Each row below holds a small network's activations on one input, seen along a few directions.
Each table varies a few parts of the input and shows all the possible inputs, shuffled.
Descriptions start from the smaller parts, as in this example, which fits no table here: values(2) and (point or line(11) or (line(4) and ring(5))).
Shared parts are said once, and a part with two or three values counts as separate values.
In the rows, 100 means zero.

Other details of the inputs shift rows strongly along three fixed directions, in all tables alike. That doesn't count.
These rows show it; all are for the same input, with only those details redrawn:
105 113 100 124 109 115  95  57 117 126  73  94 123
 97 122  93 118  68 128 118 105 104 129  64  72 137
105 102  87 148 103 137 103  33 129 147  64  83 133
 97 146 126  53 103  61  94 150  71  70  92 106 105
 95  74  88 140 100 133  92 122 150 137 142  85 117
 94  77  98 127 100 122  90 148 142 124 155  86 112
 95 148 123  53  94  64  98 159  69  71  92 100 108

Table:
r1:  78  76 110 106  69 109 122 148 141 108 146 104  80
r2: 114 100  69 113   6 118 102 139  81  86  85  61 141
r3: 102  96 111 104 155  82  66  81 126 100 138 123  93
r4: 138 125 103  98  98  54  85  41  27  39  43 122 121
r5: 118  99  92 120 101  99 121   9 135 126  73  96 101
r6: 127  87  89 108 152  83  81  39 145 118 145 108  94
r7: 101  82  85  80  40  71  91 172  47  73 119  95 131
r8:  88 119 133  96 109  97  97 159  61  75  95 110  66
r9:  90 140  92  98  86 125 103  86  84 102  53  72 119
r10: 108 144 123  90 137  88  99  56  45  71  37 111 103
r11: 113 128 120  69 117  70 121  47  60  66  64 113  76
r12:  87 100 100 108 147  97  84  28  80 125  66 114 111
r13: 125  65  65 113  36 116  89 150  94  89 107  90 138
r14:  89 107 123 102  79 115 142  88  79  90  72 109  75
r15:  77 103 111 110 118 111  76 126 109  89 116 107  70
r16: 127 104  72  84  85 115 128  95  98 112  64  75 121
r17:  80 112 118  79 112  82 103  78 104  66 102 127  59
r18: 122  75  84 117  38  93  81 154 109  96 145  91 127
r19:  98  90  99  83 131  81  88  66 127  81 141 105  63
r20:  70  82  96 110  91 109 131  48  93 131  71 116  85
r21:  68  97  96 129  69 135 121 113  75 146  49  84 104
r22:  92  75  89 125  66 144 144  82 124 125  58 100  97
r23: 107  79  72 105  51 138 145 102 121 123  71  68 113
r24: 115  87 104  86 131  95  97 116  97  84 158  96  83
r25: 106  84  87  86 140  96  75  92 135  96 173  95  79
r26:  94  48  91 104 144  82  93  52 128 126 155 116  66
r27:  91  80 109 112 125 118  79 130 118 101 100 120  79
r28: 105  74  93  78 161  68  76  77 108 111 162 119  80
r29:  97  84  94  90 109 116  88 167 112  96 126  99 105
r30:  87 129 129  84 118  71  88 136  82  75  91 123  79
Q: The inputs of r19 and r11 match in every part but one. If r25 is changed in the same way as r19 into r11, which row does it become?
A: r24
Q: What is each input in this table made of?
A: values(5) and (point or ring(5))
Q: Start at r28 and move only the ring(5) part, one step at a time. The first step leads to r12. Which rows follow, in order?
A: r21, r20, r26
Q: Change only the values(5) part in r30. List by row number the other rows that result.
A: r8, r15, r21, r27
